A small network was shown many inputs. Here are its activations along a few directions, one row for each input.
Each table varies a few parts of the input and shows all the possible inputs, shuffled.
A made-up example of a description, with smaller parts first: one of 6 places along a line, together with either a single point or one of 9 places along a line or (one of 2 separate values, together with one of 5 places around a ring).
Shared parts are said once, and a part with two or three values counts as separate values.
(in the rows, 128 means zero)

A family of inputs:
x1: [167 185 190 103 117 177 178  96 121  99 151  87  85 157  88 134 158 162
 160 119]
x2: [116 191 116 127 123 128  87 132  86 117 106  79 164 120 126 155 127 129
  92 114]
x3: [177 208 133 106  84 125 157  82 132  87 136  71 110 117  72 141 142 165
 105 104]
x4: [ 95  60 160 142  81  44 120 137 195 225  93 159 178 176 168  76 193 146
  92 169]
x5: [111  27 138 127 118 127  87 151 241 220 135 188 157 182 194 134 128  90
 112 162]
x6: [109  25 173 145 114  95 119 167 214 243 114 178 143 198 183  93 184 100
 136 179]
x7: [118 125  55 149 141  88 140 161  69  94  99 142 194 101 148 118  97 142
 130 120]
x8: [ 50   6 130 146 143  94  81 169 195 193 164 201  44 116 190  75  82  53
 119 105]
x9: [103 118  93 153 153  95 166 168  48 106  99 142 186 119 147  99 127 151
 157 131]
x10: [164 169 130 126 104 186 118  65 124  91 115  96 116  79 121 176 108 103
 113 121]
x11: [ 33  12 170 153 133  59  98 163 176 206 142 192  51 133 181  47 131  80
 139 120]
x12: [209 167 102 122 122 129 170  83 181  49 199 101 105 112  49 134  87 155
 145 130]
x13: [ 31  39 149 161 108   9 104 146 160 198 118 178  71 110 162  22 149 111
  96 115]
x14: [129  44  88 129  86  96  67 131 245 210 116 168 173 158 178 132 112 106
  69 149]
x15: [143 190 141 131  90 140 129  63 107  90  97  80 129  80 116 160 141 128
 106 123]
x16: [132 102  43 145 157 133 129 165  87  93 114 155 181 108 154 136  65 113
 138 116]
x17: [112 161 182 113 159 178 110 149  70 133 127  87 137 151 143 153 142 119
 147 140]
x18: [170 181 151 132 122  94 207  86 143  59 179  87 109 141  43  98 145 192
 162 139]
x19: [ 44  47  97 153  95  10  75 145 180 177 118 169  75  96 164  48 109  99
  68  97]
x20: [150 159 160 133 131 215 125  79 116  91 129 116 107  93 127 179 133  92
 156 125]
x21: [184 166 172 121 143 136 203  91 151  63 200 102  93 146  61 110 135 177
 193 149]
x22: [104 147 115 114 154 126 134 168  51 152  75 141 155 139 120 139 166 161
 126 134]
x23: [135 160 199 125 126 190 149  80  96 102 115  95 105 105 127 157 165 118
 170 143]
x24: [107  66 105 141  71  37  80 130 224 200  90 153 191 155 164 110 162 134
  59 150]
x25: [186 189 112 129 110  85 180  81 163  48 178  87 116 125  45 118 114 182
 135 128]
x26: [136 168 106 122 137 174  75 135 102 118 125  94 153 120 130 171  94 102
  99 113]
x27: [197 163 136 126 148 157 182  93 172  51 212 115  91 142  62 135  99 153
 175 138]
x28: [191 185 159 101 121 199 158  94 138  93 169 101  84 139  89 155 123 139
 141 111]
x29: [196 195 120 107  95 172 144  84 149  88 152  94  99 120  77 152 109 143
 113  94]
x30: [125  90  78 142 186 159 142 178  75  97 134 169 171 116 167 139  84 101
 175 129]
x31: [106  98 111 145 179 138 160 179  57 106 115 156 168 140 165 116 115 128
 188 135]
x32: [157 205 167 112  95 134 183  86 113 100 136  76 105 137  72 117 171 178
 137 109]
x33: [128 151 147 115 166 200  89 150  90 121 143 100 139 136 142 178 112  90
 131 131]
x34: [127 182 180 133 102 147 156  70  88 102  97  79 122  96 114 140 171 138
 135 136]
x35: [120 154  75 112 141 118 106 160  72 139  75 141 164 123 121 159 135 152
  98 122]
x36: [ 97 178 157 129 136 134 113 141  66 126 106  76 157 134 122 137 162 135
 125 128]
x37: [129 123 100 103 185 193 108 176  76 145 109 169 140 141 140 178 119 115
 140 130]
x38: [114 132 134 103 178 170 129 176  57 157  94 156 138 156 141 153 150 143
 155 140]
x39: [144 132  65 101 156 164  97 161  88 145  95 156 153 115 128 174 102 126
 106 123]
x40: [ 71  22  84 144 108  65  62 146 200 187 148 185  59  88 178  70  68  70
  79 100]
Question: What is each input in this table made of?
Answer: one of 5 places around a ring, together with either one of 2 separate values or one of 6 places along a line
Question: Changing only the place on the ring of 5 turns x18 into x12. The same change can be made to x32. Which row results?
Answer: x29
Question: Changing only the place on the ring of 5 turns x19 into x40. The same change can be made to x7. Which row results?
Answer: x16
Question: List by row number the other rows that have the place on the ring of 5 in common with x8.
Answer: x5, x20, x27, x28, x30, x33, x37
Question: Which other rows does x24 become when the choice among 2 separate values takes its other values? List them by row number.
Answer: x19

A family of inputs:
x41: [156 131 139 120 118 102 165  93 158  95 159 110 101 119  94 117 114 156
 144 146]
x42: [133 134 111 119 164 145 143 154  68  93 127 109 152 125 127 149  98 133
 149 139]
x43: [133 149 158 125 112 107 162 111 144 102 158 106 104 140  98 101 140 155
 145 117]
x44: [122 158 136 131 157 155 137 151  72 119 110 125 171 145 127 146 157 141
 156 138]
x45: [155 156 164 136  86 139 133  81 164 136 129  92 109 131 112 126 159 123
 108 129]
x46: [124 167 102 125 153 148 126 145  68 108 104 135 159 119 116 152 138 142
 135 119]
x47: [ 57  22  84 141 141  79  61 199 127 221  83 187 151 128 216 100 102  80
  84 132]
x48: [ 89  18 113 131  95  35  89 137 224 228 123 189  80 122 166  66 118 109
  76 139]
x49: [167 144 122 135 101 145 140  89 173  94 166 112  89 116 108 123 100 116
 121 102]
x50: [141 162 155 117  85 117 153  95 165 112 134 119 132 144 109 122 161 165
 138 114]
x51: [128 155 136 124 145 182 108 130  88 137  92 127 157 124 130 179 158 115
 127 140]
x52: [130 139 116 132 177 181 119 151  85  91 151 125 130 124 131 155  91 102
 154 122]
Question: Changing only one part turns x44 into x50. The same change can be made to x46. Which row results?
Answer: x43
Question: What is each input in this table made of?
Answer: one of 2 separate values, together with either a single point or one of 5 places along a line
Question: Which other rows does x42 become when the choice among 2 separate values takes its other values? List them by row number.
Answer: x41

A family of inputs:
x53: [102  99 162 145  92  43 146 125 178 164 129 125 138 157 130  67 173 155
 123 146]
x54: [178 181 138 106 139 204 140 127  93 118 126  95 134 150 106 174 136 134
 132 127]
x55: [120  88 153 115 110 107 114 103 206 171 139 168  88 126 126 120 147 128
 124 145]
x56: [ 40  47  57 129 187 149  54 242  10 216  27 206 190 116 244 147 104  73
 105 119]
x57: [137 183 138 124 123 127 164 109  79  93  94 105 174 123 103 147 171 174
 150 141]
x58: [127  80 121 143 103 112 109  80 213 126 148 161  88  86 137 124 104  93
 118 131]
x59: [129 101  85 140 114  59 113 120 205 109 177 141 110 115 109  94  80 128
 104 117]
x60: [172 181  85 121 153 156 158 146  73  59 161  88 128 131  92 135  75 144
 135  97]
x61: [142 180 159 125 143 172 147 121  77 111 118  98 134 135 107 150 160 139
 148 134]
x62: [156 151 145 123 156 195 165 124  85  76 152 109 113 128 121 149 107 122
 177 121]
x63: [104 117 164 136  90  85  97 110 190 166 137 112 112 141 134 101 152 119
  93 130]
Question: What is each input in this table made of?
Answer: either a single point or (one of 2 separate values, together with one of 5 places along a line)

A family of inputs:
x64: [205 222 114  99 117 154 170 106 105  70 149  64 133 143  55 156 122 182
 121 115]
x65: [100 103  17 134 218 178  96 210  11  83 101 183 192  90 179 177  40  90
 153 108]
x66: [ 64  71 153 145 124  39 141 141 150 173 127 178  92 126 138  49 163 144
 141 132]
x67: [ 82  93 105 155 103  16  97 134 157 171 116 129 117 109 133  64 130 127
  69 130]
x68: [162 217 145 123 133 119 194  94  88  52 136  89 153 127  52 138 169 201
 171 142]
x69: [132  60 134 130 129 118  83 131 235 177 176 155  98 150 142 122 101  88
 107 151]
x70: [167 211 180 117 118 219 150  71 105  54 162  63  79 112  95 166 120 115
 150  95]
x71: [120  82  90 132  86  82  75 111 210 173 121 154 111 105 147 117 105 101
  62 119]
x72: [ 70 113 156 118 131 172  78 195  43 217  20 125 236 177 228 171 188 108
 113 146]
x73: [199 194 154 123 118 199 181  68 111  60 141  78 118 114  84 170 135 140
 159 133]
x74: [107  42 161 132 133 112 144 146 192 179 160 191  80 156 156  79 135 114
 162 135]
Question: What is each input in this table made of?
Answer: either one of 2 separate values or one of 4 places along a line or one of 5 places around a ring
Question: Start at x70 and move only the place on the line of 4, one step at a time. The first step leads to x73. Which rows follow, in order?
Answer: x64, x68

A family of inputs:
x75: [175 166 109 104 133 164 169 114  97  63 145 103 127 120 107 153  87 154
 154 115]
x76: [120 145 156 129  98  53 153 119 169 134 163 109  89 151  82  63 157 169
 115 114]
x77: [105  50  63 122 146 116  90 175 140 182 111 205 114 112 167 121  88  97
 102 113]
x78: [ 69  52  67 166 164  82  98 177 107 125 127 174 145  97 186  92  66  85
 130 118]
x79: [145  96 170 153  78 111 135  89 204 168 135 110 104 142 140  95 155 106
 108 145]
x80: [183 178  86 141 141 146 169 116 113  56 148 116 167 126  81 146 118 155
 154 127]
x81: [ 98 164 125 115 111 118  99 151  48 170  33  93 205 131 151 160 180 145
  80 139]
x82: [115 126 174 136  79  74 152  70 191 130 134 135  91 113 107  90 174 153
 135 131]
x83: [ 92 133 196 117 166 172 145 169  44 164  84 129 164 169 157 144 197 140
 179 159]
x84: [158 177 123 122 154 172 124 104 106  76 156  96 106 104  90 165  98 121
 133 128]
x85: [117  68 131 113 127 120  78 147 208 184 146 160 132 158 158 139 113 106
 109 149]
x86: [160 181 135 118 139 209 123 103 108  84 153 104  92 113 110 167 102 107
 136  99]
Question: What is each input in this table made of?
Answer: either one of 2 separate values or one of 4 places along a line or one of 6 places along a line
Question: Which other rows belong to the same alternative as x82? List them by row number.
Answer: x76, x77, x78, x79, x85
